These are the activations of a small neural network, seen along a few directions. Each row is one input.
Each table varies a few parts of the input and shows all the possible inputs, shuffled.
A made-up example of a description, with smaller parts first: one of 8 places around a ring, together with either a single point or one of 9 places around a ring or (one of 3 separate values, together with one of 6 places along a line).
Shared parts are said once, and a part with two or three values counts as separate values.

A family of inputs:
x1: [ -1 -36  32 -39 -52   2 -29   3   0  15 -43 -32 -33  -8 -26]
x2: [ 8 15 -7  4 12  1  3 -3 -7  4  7  8  5 -3  5]
x3: [11 11 -8 18 11  3 -1  1 -1 -3  7  2  4  2  3]
x4: [-11   1  -9  16   7  10  -1  -3  -1  -8   3   9   5  10   2]
x5: [  7  11 -12  17   7   1   0  -1  -2  -1  12   1   3  -1   4]
x6: [-6 -2 -9 13  3  5 13 -1  5 -6 12  3  7  5 10]
x7: [-3 -2 -5 14  7  8 12  1  5 -8  7  4  7  8  9]
x8: [-15   5  -8   3   9   8   3  -7  -7  -2   3  14   5   4   4]
x9: [-9 14 -7  5 14  1 -2  3  0 -5 -2  9  7 -1  3]
x10: [-15   1 -13  16   3   8   0  -4  -1  -6   8   8   4   7   2]
x11: [-11  12  -7  -1  12  -5   1   4  -8  -3   5   6   9   0   6]
x12: [-4  3 -3  7  9  6 15 -5  4 -5  2 10  7  4  8]
x13: [-6  1 -4  1  9  6 16 -3 -2 -1  7 10  8  2 10]
x14: [-7  8 -9 13 12  3 -6  8  1 -8  3  3  7  2  3]
x15: [ 31 -22  30 -42 -48  -8 -27   9   0  16 -34 -40 -33 -18 -28]
x16: [ 6  6 -2  9 15 -5  8 -7  8 -1  8 11  6  3  3]
x17: [ 7  1 -3 16 12 -3  4 -2  9 -3 14  5  6  6  4]
x18: [-7  1 -3  1  7  0 18 -4 -5 -3  8  7  9  5 12]
x19: [  7  14  -6   4  11  -5   6  -3 -11   2   8   6   6   0   6]
x20: [-13   7  -7   9   9   8   3  -8  -1  -6  -2  15   4   6   2]
x21: [-16   4  -7   3   7   2   6  -7 -10  -3   5  12   6   8   5]
x22: [ 12 -39  37 -43 -55  -1 -14  10   7  11 -35 -36 -28 -13 -19]
x23: [ 4  1 -7 16  9 -5  6 -3  9 -2 18  4  5  3  5]
x24: [ 26 -33  36 -42 -46 -15 -20   8  11  15 -25 -35 -32 -13 -28]
x25: [-11   9 -13  12   8   0  -4   7   1  -6   8   1   6  -1   4]
x26: [10 17 -6 10 13  1  3 -4 -2  0  2  8  4 -1  3]
x27: [  7 -25  32 -45 -46  -6 -31  16   2  13 -39 -42 -28 -17 -28]
x28: [-10  12  -8  -1  13   0  -1   5  -5  -1   3   8   8  -3   5]
x29: [ 4  4 -3  3 14 -5  9 -6  3  3 13 11  7  1  5]
x30: [  3   4  -2   3  13 -11  11  -6  -1   1  14   9   8   4   6]
Describe the family of inputs behind these rows.
Answer: one of 5 places around a ring, together with either a single point or one of 5 places along a line
List by row number the other rows that have the place on the ring of 5 in common with x8.
Answer: x1, x4, x10, x20, x21

A family of inputs:
x31: [ 35  -6  14 -18 -10  -6  28 -14 -17  11   5  -2  -3   2  13]
x32: [ 16 -18   5   9  -3 -24 -12  -8  20  12  26  -4 -11   4 -14]
x33: [ 34  22   0   8   7 -17 -22  20   1  -4  -5 -24  -3  -9 -11]
x34: [-24  15 -12 -15  -5  15 -16  23 -16   2 -16  -9   2 -21   2]
x35: [ 42  -6   6  17 -12   5   6  11   9  -7   1 -25   0   4   0]
x36: [ -7  26 -42  55  45  21  40 -21  -5 -16  31  37  32  19  37]
x37: [ 28  29  -8 -13   2 -12  -6  18  -3   9   4 -17  -2 -29   0]
x38: [-15  57 -37  49  59   4  11  -7 -15 -13  32  43  36   7  23]
x39: [-12 -13  -1  18 -24  25  -2  14  -1 -17 -22 -16  -5  12   5]
x40: [-18  10  -4   5  -1   9 -34  23 -11 -14 -25 -15  -2  -1  -5]
x41: [ 16 -15  21 -11  12 -23   6  -6  32   9   4   9  -2   1  -7]
x42: [-35 -24  -4   4 -16  -1 -21  -9   9  -2   6   4  -9  13 -14]
x43: [-33 -20   3   4 -11  -3 -14  23  12 -21  -7 -14   5  10  -2]
x44: [-40 -19  11 -30  -7  -9  10  -3 -14  -3  -2   4   7   8   3]
x45: [ 12 -11  17 -27   4 -34  19  -4  -2  12  18  -3   4   1   7]
x46: [-28  20 -34  42  59  -2  30  -4   7 -19  54  42  34  21  26]
x47: [-35 -20  13 -16   1   2  -2  -7  21  -6 -15  16   1   9 -11]
x48: [ 31  19  11 -10  17 -15 -11  -8   9  12 -14  11  -7 -11 -16]
x49: [-14 -18  -5  16 -27  26  -7 -19  -4   0  -9   0 -18  14  -9]
x50: [ 28  22   5 -27   7 -26   1  -3 -24  17  -2   1  -1  -8  -1]
x51: [-14 -14  12  -3 -11  29  11 -19   7  -5 -30  14 -10   9  -4]
x52: [ 39 -13   1  19 -17   3  -1 -20   5  10  12  -5 -16   3 -10]
x53: [-19 -12   9 -18 -17  18  24 -14 -28   1 -17   1  -3  10   9]
x54: [-24  11   3 -30   1   1  -8  -2 -37   8 -21   6   3   0  -2]
x55: [ 39  -9  19   0  -2   5  16 -18  16   5  -9  10  -9  -1  -1]
x56: [ 32  14  -6   9   2 -16 -29  -9  -3  14   8  -2 -17  -9 -23]
x57: [ 35   0   0  -5 -16  10  21  10   4   5  11 -18  -2 -18  13]
x58: [-39 -15  -4 -15 -13   4   3  21   6  -7   2  -9   7 -12   6]
x59: [-20   9   7 -15   9  13 -21  -8  -1   4 -33  17  -4  -1 -15]
x60: [-19  -9  -6  -3 -24  31  16  13  -7  -3 -13 -12  -3 -10  13]
x61: [ 18 -12  12   8   2 -25  -5  20  24  -6  14 -26   5   2  -3]
x62: [-20   5 -10   4  -7  10 -40 -10 -13   6 -11   3 -15   3 -19]
x63: [ 12  -5   4 -13  -3 -20  11  18  19   6  23 -19   5 -20   9]
Changing only one part turns x41 into x48. The same change can be made to x47. Which row results?
Answer: x59
Describe the family of inputs behind these rows.
Answer: one of 3 separate values, together with either a single point or (one of 2 separate values, together with one of 5 places around a ring)
Change only the place on the ring of 5 in x43. List by row number the other rows that result.
Answer: x42, x44, x47, x58
List by row number the other rows that have the choice among 3 separate values in common with x31.
Answer: x35, x36, x39, x49, x51, x52, x53, x55, x57, x60
Change only the choice among 3 separate values in x31. List by row number the other rows that result.
Answer: x45, x50

A family of inputs:
x64: [ 19 -13   8   3 -12  -7  -5   6  15   2   4 -16  -8  -3  -7]
x65: [ 20 -13  12  -6 -11  -5   6  -7   8   7   1  -5  -9   0  -4]
x66: [ -1  38 -35  48  60  -1  30 -10   0 -13  45  40  35  12  29]
x67: [-13   5   4 -20  -7   0 -20   6 -11   4 -20  -5  -7  -8 -11]
x68: [-12 -18   5   1 -18   6  -9   6   9  -6  -8 -12  -7   3  -7]
x69: [-11 -19   9  -8 -16   9   1  -7   2   0 -12  -1  -8   6  -4]
x70: [ -8  -1   0  -3 -14  10 -17   7  -4  -2 -18 -11  -8  -4  -8]
x71: [ 16 -10  14 -21  -9 -11  13  -2   1   9   0  -7  -4  -5   1]
x72: [-15 -16  12 -22 -14   4   8  -1  -5   2 -12  -2  -3   0   1]
x73: [ 23   4   4  -2  -9  -4 -13   7   0   5  -5 -15  -9  -9  -8]
x74: [ 18  10   8 -18  -2 -15 -16   5  -6  11  -8 -10  -7 -12 -11]
x75: [-34  32 -41  47  52  14  24 -10  -9 -19  35  44  35  18  29]
Changing only one part turns x71 into x72. The same change can be made to x65. Which row results?
Answer: x69
Describe the family of inputs behind these rows.
Answer: one of 2 separate values, together with either a single point or one of 5 places along a line
Change only the choice among 2 separate values in x66. List by row number the other rows that result.
Answer: x75

A family of inputs:
x76: [29  1  5  0  4 -9 15 -7  4  7 11  1  0 -2  4]
x77: [ 13  10  -3   4   9 -12  -6   8   4   1  10  -4   3  -6  -1]
x78: [ -6  14  -6   1   8   4  -7  -4 -11   1  -6   9   1   0  -2]
x79: [29 -1  1 13  2 -7  9 -3 11  2 15 -4 -1  0  2]
x80: [ 12  12   1  -8  11 -14   0   3  -3   6   6   1   4  -7   1]
x81: [-18   2 -10  11   2  12   2   5  -2  -9   1   2   7   4   7]
x82: [-21  -8  -1  -1   4   6  12  -9  -1  -4   2  14   6   9   6]
x83: [ -5  11 -10  13   6   6 -13   1  -3  -4  -3   3   0   1  -4]
x84: [-19   4  -7  -1   4  10   8   0 -10  -5  -2   7   8   2   9]
x85: [  9 -35  35 -46 -55  -3 -26  10   3  13 -41 -39 -33 -13 -27]
x86: [-21 -10  -4  11   3   7   6  -4   7  -8   5   9   5  11   4]
Describe the family of inputs behind these rows.
Answer: either a single point or (one of 2 separate values, together with one of 5 places along a line)
Change only the choice among 2 separate values in x76. List by row number the other rows that result.
Answer: x79
